Each row below holds a small network's activations on one input, seen along a few directions.
Each table varies a few parts of the input and shows all the possible inputs, shuffled.
Descriptions start from the smaller parts, as in this example, which fits no table here: one of 4 places along a line, together with either a single point or one of 11 places around a ring or (one of 2 separate values, together with one of 8 places around a ring).
Shared parts are said once, and a part with two or three values counts as separate values.
In the rows, 128 means zero.

Other details of the inputs vary at random and push rows far along two fixed directions, the same in every table; ignore that.

Rows:
r1: [144 157 141  91 132 151  91 160 149 128 115 153 145]
r2: [126 190  62 169 124 101 212 154 105 177 155 134  43]
r3: [ 84  28 163 134 138 127 122 118  28  91 138  97 114]
r4: [127 142 164 133 115 145 115 107 186 132 105 125 152]
r5: [138  40 123 103 160 118 145 114  28  83 115 123 138]
r6: [114 147 151 148 101 148 103 116 175 139 136 132 166]
r7: [136 197  59 153 130 104 209 166  99 175 147 140  40]
r8: [141 136 128 137 116 128 117 101 177 132 125 133 173]
r9: [150 140 100  90 140 105  65 141 175 113 139 121 146]
r10: [132 140 147 143 109 140 122  96 183 131 119 130 168]
r11: [130 150 158  99 129 149  81 155 160 131 118 142 139]
r12: [ 77  28 166 153 130 132 132 104  33  98 139  94 125]
r13: [159 148 139  89 140 142 107 139 159 118 100 149 150]
r14: [146 143 155  96 136 140 101 134 169 122 101 140 142]
r15: [122  45 125 104 153 127 127 133  15  90 130 127 136]
r16: [133 144 163 116 123 140 105 122 181 125 106 129 141]
r17: [133 148 104  95 133 114  48 161 168 124 155 123 141]
r18: [113 175  97 190 114 104 229 119 129 170 140 106  33]
r19: [124 144 132 141 108 136  99 120 169 141 142 135 170]
r20: [142 184  59 166 131  93 230 135 116 169 140 130  45]
r21: [110 148 164 148 101 154 102 119 179 139 131 128 160]
r22: [136  41 117 117 153 118 153 102  33  87 120 123 149]
Description of these inputs: one of 2 separate values, together with either a single point or one of 10 places around a ring.
Changing only the choice among 2 separate values turns r22 into r7. The same change can be made to r4. Which row results?
> r12
Which other rows does r20 become when the choice among 2 separate values takes its other values? List them by row number.
> r2

Rows:
r23: [116  91 174 116 122 137  52 108 158 102 120 121 202]
r24: [130  86 197 124 119 159 109  71 164 102  96 132 206]
r25: [148 152  65 117 155  95 193 162  68 150 139 152  55]
r26: [156  87 154  69 148 140  56 121 149  85 108 142 194]
r27: [135 195 116 142 102 124 119 132 209 159 137 138 134]
r28: [119  44 114 116 160 109 126 134  23  94 143 124 121]
r29: [153  99 134  81 138 152  59 132 137  92 112 142 217]
r30: [115 142 114 187 112 115 230 103 104 169 138 129  70]
r31: [127 203 108 145 103 129 119 137 207 154 135 131 138]
r32: [141 152  66 130 147 100 181 153  86 138 139 111  48]
r33: [119 204 160 151  90 162 128 138 209 149 126 131 114]
r34: [135  45 110  98 168 110 139 134  10  88 125 137 127]
r35: [ 98  37 165 166 135 122 175  78  41 107 119 104 133]
r36: [147 201 103 115 120 128 103 149 202 147 134 125 121]
r37: [106 143 110 187 123 103 203 120 107 163 139 104  49]
r38: [107 145 113 190 117 117 227 111  99 171 142 131  68]
r39: [113  40 118 124 142 109 121 113  42 100 160 114 125]
r40: [108 146  96 165 126  89 187 124 116 146 151 102  43]
r41: [161  92 142  77 137 144  57 127 138  97 114 149 212]
r42: [121 195 125 145 108 125 107 144 205 157 141 140 129]
r43: [143 191 119 114 127 118 102 154 209 153 129 131 115]
r44: [141 198 141 155 100 152 156 106 211 157 104 132 139]
r45: [100 150  87 174 122  95 183 136  99 161 170 119  50]
r46: [118  42 114 126 141 109 126 116  42  98 152 107 131]
r47: [129  97 150  95 131 144  46 128 148 108 142 144 201]
r48: [138 161  90 106 147 121 189 179  70 125 133 132  34]
r49: [136 149  76 137 153  86 179 161  81 149 140 120  40]
r50: [106 149  95 128 149 104 154 185  72 159 146 115  24]
r51: [100 199 144 138 103 133  81 165 199 171 133 127 103]
r52: [177 213  86  90 137 138 124 161 176 141 100 158 137]
r53: [143 196 115 120 126 119  96 158 200 156 133 134 119]
r54: [167 198 102 101 129 125 109 157 190 156 132 164 127]
r55: [127  52 106 109 155 123 126 124  27  85 131 108 138]
r56: [ 91 149  99 146 134 102 143 180  85 165 161 104  24]
r57: [127 206 171 152  93 171 148 129 206 151 113 140 119]
r58: [102  44 147 168 123 138 180  78  47 102 119 108 158]
r59: [144 203  96 124 118 129 108 156 197 154 138 135 134]
r60: [137 191 157 152 108 141 159 111 219 165 101 139 129]
r61: [126  93 177 126 111 162  81  82 167 100 110 115 210]
r62: [126  96 154  98 132 143  43 133 149 104 135 137 201]
r63: [172  87 150  53 156 141  69 120 136  77  89 157 197]
r64: [122  99 160 110 114 148  58  99 165  94 121 114 205]
r65: [126  98 180 134 109 175 104  78 151 106  95 129 226]
r66: [127 192 137 157 103 141 134 123 210 169 135 149 134]
r67: [100  32 156 152 135 118 159  76  64  94 131  95 124]
r68: [179 199 105  83 146 120 124 164 191 144  95 162 114]
r69: [ 93  38 157 170 130 129 177  84  38 110 128 115 137]
r70: [ 97  43 137 166 124 130 161  87  54 101 134  98 148]
r71: [103 144 100 168 127  86 184 131 112 152 147  99  42]
r72: [133 150  69 137 148  95 180 161  77 154 157 137  47]
r73: [183 203  97  85 136 124 122 158 179 151 113 178 133]
r74: [ 81 140 141 180 119 127 200 136  93 173 131 109  42]
r75: [121  97 171 131 107 168  82  86 162 105 109 120 219]
r76: [106 138 113 180 123 103 208 115 118 159 135 103  45]
r77: [166  96 150  63 156 138  62 132 126  89  90 157 200]
r78: [103  33 145 163 122 121 163  80  51 105 137 104 142]
r79: [ 90  88 202 126 110 165  54 116 151 123 111 122 180]
r80: [ 96  39 132 144 129 110 133  94  50 101 158 108 129]
r81: [152  85 158  71 149 138  52 130 148  91 105 139 193]
r82: [125 145  81 144 140  88 177 144 106 143 153 107  37]
r83: [132 208 131 114 109 144  95 175 193 140 148 132 105]
r84: [137 106 167  72 133 168  51 151 131  78 122 137 182]
r85: [143 206  98 121 117 133 103 152 196 152 135 129 130]
r86: [104 161  79 174 117 103 185 131 102 150 153  98  59]
r87: [134  89 186 135 106 161 111  76 152 113 100 140 226]
r88: [136 190 137 154  98 139 137 114 214 168 132 147 134]
r89: [178 209  85  92 136 133 129 165 177 143 103 164 143]
r90: [148  47 109  87 165 117 137 119  22  74 112 118 134]
r91: [109  41 138  82 171 121 115 152   6  95 119 120 105]
r92: [125 191 140 159 104 140 131 128 211 165 128 143 134]
r93: [105 103 187 113 103 162  53 125 150  85 134 120 187]
r94: [151  41 108  91 160 109 145 123  14  85 117 134 144]
Describe the family of inputs behind these rows.
> one of 6 places along a line, together with either one of 2 separate values or one of 10 places around a ring
Changing only the place on the line of 6 turns r34 into r92. The same change can be made to r89. Which row results?
> r70
Changing only the place on the line of 6 turns r32 into r90. The same change can be made to r49. Which row results?
> r77
List by row number the other rows that have the place on the line of 6 in common with r42.
> r23, r27, r31, r40, r45, r51, r64, r71, r80, r86, r93
Which other rows does r53 become when the place on the ring of 10 takes its other values? List them by row number.
> r36, r39, r43, r46, r47, r59, r62, r82, r85
Which other rows does r56 become when the choice among 2 separate values takes its other values? List them by row number.
> r83
Which other rows does r57 become when the choice among 2 separate values takes its other values? List them by row number.
> r74

Rows:
r95: [108  92 119 153 123 119 146 110  88 118 147 108 123]
r96: [112  89 113 154 127 111 152 103  92 116 144 103 120]
r97: [114  82 139 146 128 134 152 106  76 118 130 124 138]
r98: [121 105 163 118 113 157  65 113 153 107 127 133 208]
r99: [120  90 135 135 134 132 155 119  70 117 123 127 124]
r100: [104  91 150 138 129 133 141 122  82 117 129 113 109]
r101: [148 102 142  78 141 135  50 130 149  97 120 141 194]
r102: [128 199 126 138 105 139 107 147 203 161 137 141 132]
r103: [129  90 107 128 141 116 152 125  66 116 135 127 122]
r104: [104  89 133 145 130 114 138 119  88 121 142 105 102]
r105: [120  90 127 138 133 129 153 117  70 120 130 128 129]
r106: [129 202  74 145 136  98 190 176 122 171 144 122  13]
r107: [139 103 149  88 132 144  49 129 148 100 124 141 204]
r108: [137 103 153  87 134 143  48 132 148 102 123 141 196]
r109: [155 190  71 135 140 104 205 153 124 162 125 139  51]
r110: [107  87 119 151 132 104 147 110  92 121 145 102 102]
r111: [127 200 142 130 110 145 109 152 203 159 127 136 115]
r112: [160 206  95 105 127 121 105 159 202 152 130 149 126]
r113: [144 200 123 129 111 143 119 143 196 159 123 154 145]
r114: [134 181  96 168 122 109 212 123 145 167 126 124  61]
r115: [119 191 105 163 120 111 194 144 143 168 134 117  37]
r116: [107 100 124 134 135 118 133 140  76 125 143 115  96]
r117: [126 202 134 134 110 139 109 153 204 163 132 138 115]
r118: [169 205  98 108 126 128 123 147 201 152 118 157 138]
r119: [132  88 120 124 144 122 159 123  64 112 122 129 119]
r120: [154 189  63 139 139 100 205 150 122 164 131 138  54]
r121: [124 181 108 164 121 114 201 134 138 165 128 125  55]
r122: [121  99 169 114 118 145  61 110 163 108 126 128 196]
r123: [118  82 120 154 129 113 165  95  88 117 133 112 127]
r124: [128  88 125 120 146 121 153 128  65 111 121 126 111]
r125: [125  95 177 108 124 147  63 105 167  99 112 118 189]
r126: [130  93 111 107 153 110 132 141  69 106 131 115  96]
r127: [134  95  92 118 145 107 139 130  71 109 141 118 116]
r128: [136 203 125 136 113 124 116 137 224 161 126 129 113]
r129: [143 197 127 141 106 138 128 126 211 158 123 146 147]
r130: [169 207 113 100 131 134 126 153 201 149 105 158 125]
r131: [109  84 151 139 130 136 149 113  78 115 123 121 124]
r132: [141 199 140 136 110 150 133 134 201 159 113 151 138]
r133: [124 103 164 101 124 151  51 129 147 109 125 138 196]
r134: [163 212 112  98 132 130 117 162 203 149 111 150 112]
r135: [141 103 168  83 136 153  61 130 147  95 105 141 192]
r136: [122  81 125 152 131 117 169  92  87 117 125 114 128]
r137: [128 178  96 171 119 111 205 127 134 167 135 127  68]
r138: [117  79 140 143 133 121 162  97  88 112 119 111 119]
r139: [139 198 118 139 109 125 114 130 223 158 132 132 134]
r140: [119  97 111 122 146 109 134 143  71 118 141 116  93]
r141: [137 197 130 139 105 146 123 134 202 160 125 150 146]
r142: [116  91 139 132 135 131 151 124  71 117 123 125 115]
r143: [110  97 137 130 135 128 143 134  74 118 129 117 102]
r144: [132  89 112 127 143 119 158 122  64 115 128 129 122]
r145: [109  98 116 137 131 119 133 134  76 124 148 118 113]
r146: [111  83 141 141 133 119 150 106  91 110 124 102 107]
r147: [130  95 103 110 153 103 133 141  72 112 137 117  94]
r148: [136  99 179 114 120 159  88  95 159 105 101 140 210]
r149: [128 106 155 106 119 155  59 122 146 105 125 138 208]
r150: [104  86 143 140 130 122 136 118  86 114 135 103 104]
r151: [105  89 124 150 125 115 140 114  89 121 149 108 118]
r152: [124 105 175  96 125 158  54 132 148 105 116 134 188]
r153: [117 101 172 112 118 154  56 119 154 111 128 133 196]
r154: [141 106 144  92 129 147  58 125 146  99 123 140 207]
Changing only one part turns r108 into r110. The same change can be made to r107. Which row results?
> r139
Describe the family of inputs behind these rows.
> one of 6 places along a line, together with one of 10 places around a ring
A walk changes only the place on the ring of 10. It starts at r132 and steps to r97. List the rest of the walk in order.
> r141, r98, r102, r153, r117, r111, r100, r131
Which other rows does r115 become when the place on the ring of 10 takes its other values? List them by row number.
> r95, r104, r121, r122, r129, r137, r148, r150, r151
